A small network was shown many inputs. Here are its activations along a few directions, one row for each input.
In each table, some parts of the input vary, and every possible input appears once, in random order.
A made-up example of a description, with smaller parts first: values(2) and (point or line(9) or (line(4) and ring(5))).
Shared parts are said once, and a part with two or three values counts as separate values.
In the rows, 128 means zero.

Other details of the inputs shift rows strongly along two fixed directions, in all tables alike. That doesn't count.

A family of inputs:
row 1: [128 126 127 132 136 132 128 131 126 134 126 121 138]
row 2: [129 125 140 129 131 126 134 130 125 133 127 126 139]
row 3: [128 124 136 138 133 124 133 132 127 130 130 128 135]
row 4: [121 142 116 100 124 121 121 110 121  89 128 136  62]
row 5: [129 125 136 135 131 125 136 131 127 132 125 126 136]
row 6: [110 134 121 102 118 142 118 117 117  93 122 133  65]
row 7: [131 128 130 133 136 133 126 132 128 135 126 122 137]
row 8: [128 124 126 133 135 132 129 130 126 135 127 121 137]
row 9: [138 131 128 136 139 120 131 118 130 131 130 130 137]
row 10: [111 132 122 101 119 142 117 117 120  93 122 131  63]
row 11: [140 131 129 136 139 120 133 118 133 129 129 130 136]
row 12: [130 122 140 129 131 125 132 132 125 132 124 129 139]
row 13: [131 127 127 133 134 132 129 131 124 133 126 123 138]
row 14: [130 125 137 135 131 125 135 131 128 133 125 126 135]
row 15: [131 125 126 134 134 132 131 131 123 133 129 123 137]
row 16: [131 127 128 133 135 133 128 132 128 132 125 122 138]
row 17: [127 125 136 138 134 124 132 132 126 132 131 128 135]
row 18: [131 128 129 133 135 132 126 131 126 134 126 122 138]
row 19: [122 142 117 100 124 121 121 109 122  90 128 135  61]
row 20: [131 124 141 129 131 127 133 131 128 132 126 126 138]
row 21: [127 124 135 138 133 124 134 132 126 130 130 128 136]
row 22: [130 125 140 129 131 126 132 130 125 134 127 125 138]
row 23: [111 130 121 101 119 142 119 116 120  94 122 132  62]
row 24: [132 123 127 133 133 132 129 130 125 135 129 121 136]
row 25: [130 124 128 132 136 132 128 131 128 137 127 122 135]
row 26: [134 124 127 134 133 133 131 132 126 133 128 123 136]
row 27: [132 122 127 133 133 132 131 131 127 133 128 121 137]
row 28: [129 126 127 132 136 132 128 132 128 133 126 121 138]
row 29: [130 123 126 133 135 132 130 131 128 134 126 122 137]
row 30: [127 124 135 138 133 123 132 131 124 132 131 127 136]
row 31: [132 123 128 133 134 132 129 131 127 136 129 122 135]
row 32: [138 131 128 136 139 120 133 118 132 129 129 131 137]
row 33: [111 131 134  98 115 136 124 116 118  91 122 136  66]
row 34: [132 127 128 133 134 132 127 131 124 134 127 122 137]
row 35: [130 122 141 128 131 124 130 131 124 134 125 128 139]
row 36: [132 125 127 133 133 132 129 131 124 134 129 123 137]
row 37: [130 125 141 129 131 127 132 131 127 134 127 126 137]
row 38: [130 123 142 128 132 125 131 132 125 135 125 129 138]
row 39: [141 136 124 131 141 112 130 124 130 132 133 125 134]
row 40: [113 132 121 102 117 143 120 118 117  95 126 134  63]
row 41: [128 122 140 129 131 124 132 131 123 133 124 129 139]
row 42: [129 126 128 132 135 132 126 131 126 135 127 121 137]
row 43: [137 131 127 136 139 120 133 118 130 130 130 130 137]
row 44: [130 127 128 132 136 133 126 132 128 136 127 121 136]
row 45: [133 122 127 133 133 132 130 131 128 134 128 121 136]
row 46: [127 126 136 135 131 124 135 131 125 134 126 126 136]
row 47: [132 127 127 134 134 133 129 132 126 132 126 123 138]
row 48: [130 123 126 133 133 132 130 130 125 135 128 121 137]
row 49: [129 126 137 134 131 125 134 131 125 134 127 125 136]
row 50: [131 122 141 129 131 125 131 132 126 133 124 128 138]
row 51: [ 96 152  71 112   7 119  97 144 195 141 156 184 169]
row 52: [139 132 129 135 139 121 132 119 132 131 130 131 136]
row 53: [120 142 116 100 124 121 121 109 119  91 129 135  63]
row 54: [126 124 135 138 133 123 134 131 124 131 131 128 136]
row 55: [ 93 153  83 112   5 112 100 143 197 144 155 186 167]
row 56: [141 135 123 131 141 111 129 123 128 132 133 124 135]
row 57: [130 124 127 133 135 132 127 130 127 136 127 121 136]
row 58: [133 128 128 133 134 133 128 132 126 135 127 123 136]
row 59: [132 127 129 133 135 133 127 132 129 133 124 122 137]
row 60: [134 127 128 133 134 133 128 132 127 133 125 122 137]
Each input here is: ring(5) and (values(2) or line(4) or ring(6)).
- The inputs of row 3 and row 17 match in every part but the ring(5) part. If row 20 is changed in the same way as row 3 into row 17, which row does it become? => row 37
- The inputs of row 39 and row 4 match in every part but the ring(5) part. If row 25 is changed in the same way as row 39 into row 4, which row does it become? => row 29
- Which other rows does row 52 become when the values(2) part takes its other values? List them by row number. => row 39
- Which other rows does row 26 become when the ring(5) part takes its other values? List them by row number. => row 15, row 36, row 40, row 51
- Which other rows does row 42 become when the ring(6) part takes its other values? List them by row number. => row 18, row 24, row 34, row 36, row 57
- List by row number the other rows that have the ring(5) part in common with row 13. => row 1, row 2, row 6, row 8, row 15, row 41, row 43, row 46, row 48, row 53, row 54
- Which other rows does row 19 become when the values(2) part takes its other values? List them by row number. => row 11

A family of inputs:
row 61: [ 95 134  93 113  43 128 127 144 143 126 159 148 112]
row 62: [152 117 177  78 177 136 151  92  70  85 102 108  41]
row 63: [180 135 115 138 184 116 126 131 148 175 122  90 201]
row 64: [166 116 143 169 166 121 153 101 138 163 122 136 203]
row 65: [137 119 114  97 206 154 118 105  71  90 117  80  34]
row 66: [127 103 158 100 181 194 120 117  78  91  87  90  36]
row 67: [ 66 149 101 129  55 146  96 154 171 125 138 158 110]
row 68: [116 165  84 126  81 104 107 104 188 103 148 171 114]
row 69: [151  87 160 178 146 130 166 141 120 162 130 129 204]
row 70: [149 124 118 166 181 124 116 150 122 183 128  88 208]
row 71: [126 103 191 169 150 129 146 165 125 171 120 124 202]
row 72: [147 109 111 198 156 140 155 139 132 169 139 107 189]
row 73: [ 80 140 125 124  61 160  96 136 170 119 128 173 117]
row 74: [150 127 155  94 188 160 134  79  86  86  98 105  40]
row 75: [146  93 138 146 154 133 149 171 112 184 126  81 205]
row 76: [132 100 146 132 183 181 144  91  85  76 105 120  34]
row 77: [123  93 181  84 165 171 134 131  62  89  90  93  32]
row 78: [114 157 107 114  68  76 123 117 174 101 154 176 115]
row 79: [152  84 158 141 151 143 147 156 117 178 120 102 214]
row 80: [154 141 178 161 178  77 142 155 139 169 127 107 196]
row 81: [115 134 123 101  49  99 132 102 156 114 139 192 126]
row 82: [ 95 132 106 140  56 154 111 119 172 108 140 174 118]
row 83: [ 98 144  70 126  57 153 111 130 159 126 154 145 112]
row 84: [ 93 149  70 142  74 117 104 113 162 107 155 167 116]
row 85: [115 116 150 130 189 112 150 102  62  65 128 112  24]
row 86: [ 91 147 101  90  56 101  92 152 138 127 147 146 121]
row 87: [117 142  97  76  63 143  99 106 170 126 121 161 132]
row 88: [104 124  89  96  56 172  94 128 165 127 126 154 126]
row 89: [145 129 141  96 187 158 145 129  45  60 100  95  38]
row 90: [106 137 149 126 200 141 116 114  81  82 119 105  25]
row 91: [128 105 149 198 155 108 171 156 114 158 137 106 201]
row 92: [112 147  59 139  76 115 110 111 159 118 160 169 117]
row 93: [172 135 105 170 175 154 135 152 117 158 118  98 217]
row 94: [ 94 132  68  99  57 162  95 142 162 128 137 136 116]
row 95: [143  93 176 188 153 124 166 146 123 159 131 123 201]
row 96: [180 138 117 177 185 100 150 114 148 163 136 117 192]
row 97: [114 112 172 177 151 117 148 183 119 177 128 102 195]
row 98: [120 171  85  86  78 117  79 130 178 122 124 149 121]
row 99: [172 142 126 104 207 138 128  90  97  90 108  91  42]
row 100: [152 112 179 164 156  93 166 116 130 155 129 136 208]
row 101: [145 105 181  66 188 140 146  94  65  88  88 102  44]
row 102: [135 100 157 156 166 127 147 181 102 187 114  76 206]
row 103: [181 125 138 125 174  89 142 146 133 178 126  90 206]
row 104: [ 75 154 116 112  56  92 100 152 150 119 157 168 110]
row 105: [138  99 173 102 169 167 147 115  66  80 106 104  31]
row 106: [101 146 141  79  46 113 103 134 155 122 121 167 129]
row 107: [150 124 151 173 159 120 147 105 149 154 127 137 206]
row 108: [ 85 139  88 109  69 157  93 152 151 130 124 131 117]
row 109: [106 135  77  79  59 106 101 142 141 128 156 143 121]
row 110: [103 176 105 113  80 110  90 127 188 117 137 161 113]
row 111: [130 156  94 109  65  75 131 111 168 109 159 176 111]
row 112: [114 135  93 115  53 169 100 124 167 120 136 160 120]
row 113: [120 130 186 109 189 150 130  88  91  86  93 123  45]
row 114: [152 127 162 149 165 134 125 133 138 174 105 111 210]
row 115: [ 81 143  80 149  60 139 116 128 163 105 146 158 116]
row 116: [115 158  57 119  71 125  98 115 152 123 163 156 113]
row 117: [191 135 131 139 158  86 144 139 139 173 135 106 205]
row 118: [139 121 198 150 152  99 149 136 125 170 116 134 206]
row 119: [168 119 127 169 170  94 155 143 101 180 153 100 204]
row 120: [137 111 139 129 196 110 158 100  56  77 131 112  27]
row 121: [ 94 123  91 131  42 119 137 139 145 117 156 162 109]
row 122: [144 137 163  74 194 112 125 121  80  83  94  92  31]
- The inputs of row 109 and row 65 match in every part but one. If row 97 is changed in the same way as row 109 into row 65, which row does it become? => row 67
- The inputs of row 104 and row 90 match in every part but one. If row 102 is changed in the same way as row 104 into row 90, which row does it become? => row 108
- Describe the family of inputs behind these rows. => values(2) and (point or (ring(5) and ring(6)))
- Which other rows does row 73 become when the ring(6) part takes its other values? List them by row number. => row 66, row 76, row 82, row 88, row 112
- Which other rows does row 120 become when the ring(5) part takes its other values? List them by row number. => row 69, row 81, row 111, row 121
- Which other rows does row 94 become when the values(2) part takes its other values? List them by row number. => row 75

A family of inputs:
row 123: [121 126 122 107 120 136 127 133 115 111 124 120  97]
row 124: [140 140 129 147 141 119 139 128 132 130 133 128 148]
row 125: [147 129 133 147 137 117 139 124 136 131 130 130 146]
row 126: [138 128 121 135 140 117 131 121 128 148 133 118 144]
row 127: [116 128 138 110 121 125 130 134 120 111 121 128  96]
row 128: [137 135 114 144 146 120 124 132 126 138 129 123 147]
row 129: [132 125 135 132 136 132 124 144 132 144 124 113 147]
row 130: [119 129 126 106 123 134 123 135 121 114 120 119  94]
row 131: [121 133 130 117 127 115 131 109 121 116 131 133  93]
row 132: [123 119 143 146 134 135 131 133 130 140 123 128 149]
row 133: [112 124 126 120 126 152 117 124 124 114 119 127  95]
row 134: [134 128 119 137 146 116 123 127 128 140 139 118 148]
row 135: [126 116 126 143 134 145 129 130 127 140 123 118 152]
row 136: [129 125 136 137 137 142 123 139 132 147 125 118 146]
row 137: [118 125 135 111 118 127 133 131 114 108 125 129  98]
row 138: [117 120 120 115 122 151 126 125 114 112 125 130  97]
row 139: [131 128 131 140 143 107 130 126 127 137 140 127 148]
row 140: [146 132 144 119 139 116 129 119 131 138 119 132 156]
row 141: [150 133 132 115 141 125 122 121 132 142 118 123 156]
row 142: [139 117 128 134 129 137 131 139 118 144 132 119 149]
row 143: [104 151  64 108  11 110 100 132 207 142 160 187 163]
row 144: [128 125 147 136 134 123 131 142 131 140 125 122 147]
row 145: [109 120 135 124 120 142 129 118 120 107 121 134  99]
row 146: [114 120 133 119 120 141 133 123 113 109 126 138  99]
row 147: [143 140 117 144 143 128 133 129 133 133 132 119 148]
row 148: [128 127 129 118 129 120 136 112 130 109 131 139  93]
row 149: [121 140 123 125 133 118 123 120 118 106 128 138  95]
row 150: [122 122 136 116 116 134 130 127 110 111 129 134  97]
row 151: [150 129 120 144 140 126 133 126 137 134 129 122 145]
row 152: [126 125 148 141 135 132 129 137 131 144 126 127 147]
- The inputs of row 125 and row 151 match in every part but one. If row 152 is changed in the same way as row 125 into row 151, which row does it become? => row 136
- Describe the family of inputs behind these rows. => values(2) and (point or ring(6) or ring(8))
- Which other rows does row 151 become when the ring(6) part takes its other values? List them by row number. => row 126, row 128, row 134, row 143, row 147
